These are the activations of a small neural network, seen along a few directions. Each row is one input.
Each table varies a few parts of the input and shows all the possible inputs, shuffled.
A made-up example of a description, with smaller parts first: one of 2 separate values, together with either a single point or one of 9 places around a ring or (one of 5 places around a ring, together with one of 6 places along a line).
Shared parts are said once, and a part with two or three values counts as separate values.
In the rows, 128 means zero.

Other details of the inputs vary at random and push rows far along two fixed directions, the same in every table; ignore that.

Rows:
row 1: [ 97 109  96 136  93 169 113 233 132 109 156 134]
row 2: [133  58 212 219 155 162 125 106  98  98 138  67]
row 3: [129 124 169 143 156 120 128  72 101 121 140 100]
row 4: [115 124  79 121  73 167 134 179 127 119 144 157]
row 5: [148 143 131  97 151 114 150 123 141 125 108 133]
row 6: [123 139 126 116 148 115 120 127 131 150 107 139]
row 7: [158 133 179 127 176 101 112  69 138 141 106 109]
row 8: [145 104 171 139 138 105 149  72 105 144 139 101]
row 9: [112 164 109  95 156 105 125 122 153 155 107 148]
row 10: [162 116 167 122 156 127 128  50 143 140 112 107]
row 11: [122 133 130 147 118 161 119 129 117 127 148 114]
row 12: [135 139 174 149 167 109 141  57 104 142  98  91]
row 13: [147 132 150 145 157 111 143  92  97 151 102 109]
row 14: [171 133 171 142 154 104 143  62 107 132  97 117]
row 15: [121 100 129 152 122 144 121 147  92 126 154 129]
row 16: [147 196  74  90 122 101 142 165 138 144 126 187]
row 17: [137 141 125 115 131 120 171 135 139 107 120 136]
row 18: [ 98 119  94  98  84 130 116 182 138 135 157 147]
row 19: [153 142 111  98 136 144 120 130 130 149 126 139]
row 20: [147 115 141 131 143 150 107 114 129 140 130 124]
row 21: [129 135 151 103 154 111 114  90 122 130 129 113]
row 22: [108 124 131 167 112 142 110 151 129 119 146 131]
row 23: [128 112 130 136 106 141 101 168 119 129 132 129]
row 24: [ 78 140  86 148 105 158 131 208 149  99 167 150]
row 25: [126 128 107 130  91 151 140 152 133 145 153 135]
row 26: [107 154  98 128 118 109 150 131 137 136 118 157]
row 27: [103 129  89 145 102 158 140 216 127 108 156 150]
row 28: [119 101 128  97 107 127 116 134 118 118 128 129]
row 29: [ 99 105 117 159 113 149 111 159 107 115 165 147]
row 30: [102 157 116  99 134 123 118 132 137 139 112 129]
row 31: [181 147 112  97 180  54 138  49 127 124 110 113]
row 32: [169 176 143 113 160  77 153  61 146 139 105 149]
row 33: [133 115 153 157 101 126 131 128 124 135 136 113]
row 34: [ 78 119  96 118  76 144 115 195 139 141 134 133]
row 35: [114 139 137 119 136 137 122 152 144 111 136 109]
row 36: [120 142 113  94 128 108 124 115 147 126 134 152]
row 37: [115 121  76 148  76 128  97 190 133  95 140 131]
row 38: [118 177  74  65 128 106 139 149 143 148  96 175]
row 39: [156 170 109  59 149  97 166 129 164 124 102 153]
row 40: [165 117 157 144 146 140 142  67 103 136 113 109]
row 41: [119  26 179 180  84 201  92 130 100 106 133  66]
row 42: [126 133  87 131 102 163 124 175 117 136 151 154]
row 43: [ 99 136 104 120 129 142 121 188 160 113 148 141]
row 44: [137 136 125 113 149 142 114 112 150 142 132 131]
row 45: [147 167 100  68 116  99 133 142 154 131 104 169]
row 46: [166 115 153 113 149 139 128  71 119 142 102 113]
row 47: [133 139 133 127 131 115 175 138 147 127 138 125]
row 48: [119  84 162 144 118 144 133 151 140 117 139  87]
row 49: [125 147 111 102 138 119 124 140 123 153 107 137]
row 50: [108 102 141 164 115 143 133 124  96 128 112 108]
row 51: [ 55  81 110 162  67 170  95 194 131 113 143 125]
row 52: [138 105 174 155 154 112 138  49 110 119 133 109]
row 53: [ 87  92 134 174  83 150 129 158 109 136 138 104]
row 54: [147 184  94  57 121  84 141 147 170 155 118 172]
row 55: [125 100 127 172 114 171 111 151 111 128 153 131]
row 56: [150 133 160 123 142 101 120  83 146 131 110 127]
row 57: [135 148 103 126 118 136 143 117 145 133 140 156]
row 58: [115  43 198 171 117 154 107  96  95 121  96  59]
row 59: [132  56 205 219 146 178 102  75  91 121 146  63]
row 60: [145 209 105  92 142  91 142 114 146 140 121 162]
row 61: [133 150 116 122 139 124 166 138 133 112 122 143]
row 62: [121  88 137 135 118 144  99 150  99 128 145 115]
row 63: [143 127 159 124 159 111 144  97 156 115 118 114]
row 64: [140 165 128 109 181  90 145  72 132 143 133 148]
row 65: [132 127  87 135 127 117 136 163 151  86 135 109]
row 66: [119 162  85  95 131 127 134 194 161 119 141 170]
row 67: [109 175  92  91 105 124 106 174 152 127 136 159]
row 68: [128 118 143 140 122 118 150 102 105 132  97 112]
row 69: [136  72 108 175  98 162  94 140 120 105 144  83]
row 70: [155  90 173 130 132 142 126  82 129 151 124  85]
row 71: [119 112 123 135 122 133 136 121  96 119 138 137]
row 72: [138  97 169 139 161 120 103  90 108 132 132 114]
row 73: [116 115 161 172 155 125 130  91 111 138 115  98]
row 74: [138 181  74  60 125  90 164 125 131 131 126 189]
row 75: [156 174 135 114 184  82 156  70 124 160  94 142]
row 76: [151 156 128 105 145 104 117 124 141 140 116 154]
row 77: [150 125 150 119 132 116 119 108 123 130 101 127]
row 78: [101 113 123 166 106 149 146 163 144  93 151 131]
row 79: [152 158 122 109 114 103 147 120 130 130 110 150]
row 80: [139 207 107  92 163  97 168 122 156 126 129 151]
row 81: [152 164 126 126 146 103 131 116 131 135 121 158]
row 82: [ 87 115  81 106  84 151 107 193 120 115 150 157]
row 83: [106  92 101 167 104 124 107 149 114 111 115  92]
row 84: [ 83  86 120 157  74 202  82 188 121 113 164 104]
row 85: [122 102 164 136 159 122 100  93 122 131 138 104]
Description of these inputs: one of 5 separate values, together with either a single point or (one of 2 separate values, together with one of 8 places around a ring).
Q: Changing only the choice among 5 separate values turns row 18 into row 48. The same change can be made to row 36. Which row results?
A: row 63
Q: Changing only the choice among 5 separate values turns row 44 into row 43. The same change can be made to row 46. Which row results?
A: row 5
Q: Which other rows does row 27 become when the choice among 5 separate values takes its other values? List them by row number.
A: row 13, row 15, row 16, row 42
Q: Which other rows does row 24 become when the choice among 2 separate values takes its other values? List them by row number.
A: row 43
Q: Which other rows does row 74 become when the choice among 2 separate values takes its other values? List them by row number.
A: row 28
Q: Which other rows does row 50 become when the choice among 5 separate values takes its other values? List them by row number.
A: row 14, row 40, row 61, row 71
Q: Start at row 45 and move only the place on the ring of 8, one step at a time. The first step leads to row 54. Which rows follow, in order?
A: row 56, row 67, row 7, row 76, row 23, row 77

Rows:
row 86: [159 172 176  75 211 107 131  47 133 181 110 143]
row 87: [142 170 154 111 185  68 111  39 104 173  88 125]
row 88: [116  41 192 247 101 175 125  93  64  97 167  83]
row 89: [ 84  87 122 145  83 132 152 194 148  84 134 101]
row 90: [169 146 147 100 154  93 134  35 103 167 127 146]
row 91: [ 75 150  95 183 114 119 127 162 109 118 139 149]
row 92: [136 118 120  94  86 130 118 151 135 160  98 133]
row 93: [198 141 125  74 160  92 143  34 101 168  80 131]
row 94: [120 123  59 146  71 157 150 184 103 108 140 146]
row 95: [107 207  36  96 125 131 131 207 194 112 166 190]
row 96: [133 135 117 129 134 129 138 181 164  68 141 132]
row 97: [176 130 163  83 182 100 109  87 153 121 108 113]
row 98: [ 88 161  48  33  86 105 133 206 178 132 125 173]
row 99: [110  33 204 203 129 195  48 109 114 112 154  48]
row 100: [133 108 131 153  75 145 152 173 125 124 112 113]
row 101: [102 126 159 176 152 169 146 146 121 122 160 124]
Q: Changing only one part turns row 96 into row 97. The same change can be made to row 88. Which row results?
A: row 90
Q: What is each input in this table made of?
A: one of 2 separate values, together with one of 8 places around a ring
